These are the activations of a small neural network, seen along a few directions. Each row is one input.
In each table, some parts of the input vary, and every possible input appears once, in random order.
Descriptions start from the smaller parts, as in this example, which fits no table here: ring(5) and (point or line(9) or (values(3) and line(4))).
Shared parts are said once, and a part with two or three values counts as separate values.

Other details of the inputs shift rows strongly along two fixed directions, in all tables alike. That doesn't count.

Rows:
x1: 9,-18,9,-10,-20,-5,-18,8,-20,7,-14,-1,27,-12
x2: -26,30,-45,-20,18,19,7,3,84,-62,-79,-34,-50,-26
x3: 7,-15,5,-20,-31,-6,-21,16,-20,19,-22,7,32,-21
x4: -10,27,-3,7,9,11,-19,-12,12,-27,8,-17,-26,23
x5: 10,-23,35,-31,-49,-19,-9,35,-61,71,17,13,52,5
x6: -4,-14,13,-21,-36,-3,-25,23,-19,12,-3,-17,14,-12
x7: 2,12,1,63,61,2,41,-51,2,-15,77,23,-19,34
x8: 8,27,-1,37,47,0,-6,-47,4,-31,35,18,-9,29
x9: 13,-32,12,12,-6,-15,31,5,-32,46,40,19,17,2
x10: -31,37,-41,-22,1,33,-47,9,69,-81,-69,-41,-59,-22
x11: -24,-5,-23,-56,-54,9,-50,46,25,-15,-91,-32,8,-48
x12: 9,-9,-1,36,29,-1,29,-19,-3,2,50,14,-17,4
x13: 7,-27,38,-29,-56,-19,-8,37,-62,71,22,10,54,3
x14: 0,-5,31,-15,-29,-5,-6,22,-37,35,21,-4,14,22
x15: 20,-1,10,27,30,-7,17,-25,-21,13,37,30,12,19
x16: -20,25,-62,1,30,29,-31,-19,84,-93,-95,-24,-40,-42
x17: 9,-33,39,-29,-40,-24,48,41,-47,91,16,16,38,5
x18: -3,9,0,6,19,1,32,-5,26,-7,6,-12,-28,5
x19: -17,-7,-16,-50,-33,5,13,43,35,9,-85,-21,-7,-37
x20: -10,30,2,2,8,10,-14,-7,8,-17,12,-6,-19,24
x21: 8,27,20,55,49,-5,1,-54,-16,-23,98,2,-10,60
x22: -17,-17,-40,-56,-51,7,-13,53,32,10,-115,-2,6,-70
x23: 16,16,3,60,60,0,21,-59,-7,-17,65,28,-4,38
x24: 10,-24,8,-10,-21,-4,-22,13,-17,0,-10,-6,15,-21
x25: -4,3,-16,21,22,1,20,-11,9,-3,13,22,-7,-5
x26: 3,20,-31,43,57,13,-3,-54,40,-65,9,-6,-30,9
x27: 13,-11,32,-5,-2,-19,50,11,-28,58,36,19,18,28
x28: 13,-26,17,-5,-20,-11,-12,2,-35,21,12,-1,26,-4
x29: 10,13,-15,57,66,10,8,-53,26,-60,39,4,-36,17
x30: -1,-11,18,-48,-57,-4,-16,49,-33,51,-29,-1,28,-5
Description of these inputs: line(5) and line(6).
Question: Change only the line(6) part in x3. List by row number the other rows that result.
Answer: x13, x17, x20, x23, x25
Question: Change only the line(5) part in x6. List by row number the other rows that result.
Answer: x5, x11, x13, x21
Question: Change only the line(6) part in x19. List by row number the other rows that result.
Answer: x1, x7, x11, x14, x16

Rows:
x31: 17,5,41,-4,-11,-17,2,1,-59,55,53,30,39,40
x32: 23,-26,34,18,14,-23,72,-4,-29,59,58,15,11,24
x33: 22,-34,48,18,-15,-28,13,-3,-78,66,84,26,54,24
x34: 9,-14,-21,3,15,-1,27,-8,18,6,-39,18,12,-24
x35: -24,11,-74,13,34,26,7,-11,88,-70,-73,-7,-49,-51
x36: 21,-21,35,7,-17,-23,0,-4,-70,64,55,40,65,15
x37: -23,-1,-16,-55,-53,4,-33,44,20,-4,-73,-25,8,-42
x38: -22,3,-11,-51,-46,13,-33,42,23,-11,-75,-33,-9,-28
x39: 8,1,20,19,14,-12,53,-2,-31,59,53,41,13,33
x40: -2,50,-16,69,85,16,-6,-77,41,-92,66,-8,-58,40
x41: -15,-25,-4,-64,-72,4,-32,65,2,18,-79,-39,4,-45
x42: -3,-60,-9,-74,-93,1,-46,79,-13,28,-109,-29,36,-80
x43: 4,51,-27,76,92,19,-18,-90,33,-90,50,13,-37,40
x44: -5,32,-29,75,91,15,48,-61,57,-65,56,8,-70,23
x45: 5,49,-22,71,86,15,-17,-84,31,-84,50,15,-33,39
x46: -3,-18,3,-18,-27,4,-17,23,-3,-5,-18,-29,-7,-18
x47: -6,17,8,-28,-21,4,-22,19,-8,10,-23,-2,7,10
x48: 7,-17,26,15,1,-17,61,8,-39,73,60,31,13,30
x49: -25,-4,-12,-72,-72,2,-37,58,8,23,-89,-18,27,-43
x50: 19,-24,55,13,-15,-18,17,7,-63,50,82,-3,13,38
x51: 21,-33,49,18,-12,-16,14,5,-58,39,75,-3,13,22
x52: 16,-28,62,-11,-41,-25,14,24,-84,85,68,10,44,40
x53: 2,40,-16,80,89,18,-8,-82,36,-95,66,-7,-56,40
x54: -1,13,-12,-6,19,-1,35,-3,28,4,-32,12,-6,-1
x55: 8,41,-8,72,84,8,-5,-79,20,-73,76,11,-35,47
x56: -7,56,-25,64,102,11,52,-76,65,-67,42,8,-60,47
x57: -33,70,-46,-16,24,24,-40,-18,71,-75,-64,-7,-29,-5
x58: -20,19,-52,2,18,25,-45,-16,69,-94,-68,-33,-40,-35
x59: 3,-42,-29,-34,-26,-2,20,36,30,13,-89,-8,11,-66
x60: -11,-10,-3,-80,-77,6,-43,71,2,23,-103,-16,25,-45
x61: 14,-12,54,8,-16,-18,15,5,-70,64,80,7,24,51
x62: -5,-34,-39,-38,-38,4,3,44,17,28,-95,20,24,-70
x63: 28,-23,34,12,-10,-20,-2,-9,-72,57,57,40,58,21
x64: 5,-21,-10,-2,8,-4,41,6,26,2,-24,-10,-13,-25
x65: -29,34,-48,-3,17,23,-36,-16,73,-88,-55,-33,-42,-31
x66: 19,-28,55,7,-23,-22,15,12,-70,62,80,1,26,35
x67: 20,-23,53,1,-24,-23,12,11,-73,67,74,11,34,34
x68: 22,-34,48,16,-14,-18,13,5,-59,42,74,0,20,20
x69: -10,-9,-17,-4,-2,1,35,19,22,16,-17,0,-19,-19
x70: -26,54,-35,-17,16,27,-40,-7,64,-74,-65,-20,-40,-5
x71: -19,9,-16,-56,-46,8,-39,38,19,-5,-77,-19,5,-27
x72: -4,-16,-28,-40,-40,13,-49,29,16,-19,-93,-10,17,-55
Question: Changing only one part turns x45 into x68. The same change can be made to x63. Which row results?
Answer: x40
Question: Describe the family of inputs behind these rows.
Answer: line(6) and (values(2) or line(5))
Question: Change only the line(5) part in x58. List by row number the other rows that result.
Answer: x33, x42, x53, x55
Question: List by row number the other rows that have the line(6) part in common with x70.
Answer: x31, x39, x47, x54, x57, x60
Question: Change only the values(2) part in x35. List by row number the other rows that result.
Answer: x59
Question: Change only the line(5) part in x50. List by row number the other rows that result.
Answer: x37, x41, x66, x67
